Each row below holds a small network's activations on one input, seen along a few directions.
Each table varies a few parts of the input and shows all the possible inputs, shuffled.
Descriptions start from the smaller parts, as in this example, which fits no table here: one of 6 places along a line, together with either a single point or one of 11 places around a ring or (one of 2 separate values, together with one of 8 places around a ring).
Shared parts are said once, and a part with two or three values counts as separate values.
In the rows, 128 means zero.

Other details of the inputs vary at random and push rows far along two fixed directions, the same in every table; ignore that.
These rows show it; all are for the same input, with only those details redrawn:
[137 123 148 149 195 104 146 122  69 149 218 114]
[143 127 126 130 103 116 133 129 147 121 105 133]
[151 153 140  75  74 134 183 141  55 147 184  69]
[129  97 134 203 224  86  96 110 160 124 139 178]

Table:
x1: [ 96 130 113 111 111 149 117 122 142 114 107 139]
x2: [ 85 108 123 183 232 112  75 102 160 109 145 179]
x3: [110 167 127  50  87 164 160 135  56 138 185  66]
x4: [132  88 151 192 229 108  92 116 159 130 138 188]
x5: [140 119 125 136 106 134 131 132 144 132  99 126]
x6: [143 127 127 134 106 127 125 132 148 125 102 121]
x7: [102 150 124 114 116 145 101 126 142 122  98 124]
x8: [145 124 120 125 112 123 127 137 143 121  99 127]
x9: [143 116 118 127 111 130 132 137 139 128  95 131]
x10: [100 133 112 108 117 152 115 123 144 120 102 135]
x11: [103 149 118 113 115 147 108 126 145 116 105 132]
x12: [100 141 116 115 115 154 113 127 141 123 101 136]
x13: [143 127 126 130 103 116 133 129 147 121 105 133]
x14: [ 98 144 118 117 107 143 115 126 149 109 114 138]
x15: [140 117 121 130 112 135 131 137 142 129  95 125]
x16: [149 142 133  72  77 141 185 148  50 153 178  72]
x17: [144 124 121 125 107 116 130 135 145 121 103 132]
x18: [ 95 136 116 119 107 150 120 127 145 116 110 142]
x19: [142 128 129 134 102 120 129 128 149 125 106 127]
x20: [134 115 146 151 194 111 151 122  65 156 215 118]
x21: [139 120 127 136 101 127 134 129 146 132 102 131]
x22: [ 99 142 122 116 116 152 106 127 139 130  94 129]
x23: [143 125 123 128 112 128 126 136 146 121  98 121]
x24: [143 122 167 134 200 120 137 128  71 148 222 118]
The inputs of x4 and x24 match in every part but one. If x20 is changed in the same way as x4 into x24, which row does it become?
> x13
What is each input in this table made of?
> one of 2 separate values, together with either a single point or one of 5 places along a line or one of 6 places around a ring

Table:
x25: [111 148 106 142 103 123 119 124 146 118 101 113]
x26: [130 145 137 113 121 141 101 130 144 133  87 120]
x27: [114 137 127 114  96 124 130 125 152 105 122 161]
x28: [120 135 118 135 116 153 110 137 141 137  86 111]
x29: [179  59 153 237 249  70 101 122 168 142 125 186]
x30: [105 117 107 123  96 130 141 116 149 115 115 149]
x31: [139 157 164  62 117 163 152 143  53 143 204  69]
x32: [113 104 120 117 108 159 132 127 142 131  99 147]
x33: [126 148 132 111 105 120 112 123 161  97 120 133]
x34: [109 128  87 129 108 123 133 127 138 116  99 128]
x35: [178  96 157 201 238  56 158 118  73 155 242 128]
x36: [122 158 124 120 107 112 108 118 149 115 103 123]
x37: [123 137 118  80 119 165 172 147  31 164 184  64]
x38: [122 124 141 108 109 154 123 136 146 121 105 159]
What is each input in this table made of?
> one of 2 separate values, together with either a single point or one of 6 places around a ring
The inputs of x29 and x35 match in every part but the choice among 2 separate values. If x31 is changed in the same way as x29 into x35, which row does it become?
> x33
Start at x37 and move only the place on the ring of 6, one step at a time. The first step leads to x28. Which rows follow, in order?
> x26, x31, x38, x32

Table:
x39: [126 136 125 116  98 136 124 129 143 125  98 127]
x40: [144  99 146 177 225 103 134 124  84 156 200 129]
x41: [121 120 116 138 122 127 107 124 174 111  82 152]
x42: [128 141 129 108 109 138 134 133 116 131 129 114]
x43: [142  93 131 192 172  95  88 117 210 108  72 195]
x44: [126 137 125 105 108 136 136 131 117 128 131 116]
x45: [127 139 128 106 109 137 134 133 115 128 129 114]
x46: [127 138 127 108 108 138 134 133 117 127 130 112]
x47: [122 134 128 114 123 137 141 129 104 132 152 113]
x48: [122 135 125 112 104 140 139 132 116 130 133 117]
x49: [123 136 125 107 106 138 139 130 116 129 131 118]
x50: [123 124 119 142 122 129 105 126 174 114  80 150]
x51: [126 138 130 112 106 139 135 131 117 132 130 111]
x52: [140 113 141 174 205  89 132 118 101 140 193 133]
x53: [122 137 125 110 104 138 139 131 115 131 131 119]
What is each input in this table made of?
> either one of 3 separate values or (one of 2 separate values, together with one of 6 places along a line)
Which of the alternatives is x40?
> one of 3 separate values
Change only the choice among 2 separate values in x47. List by row number the other rows that result.
> x49
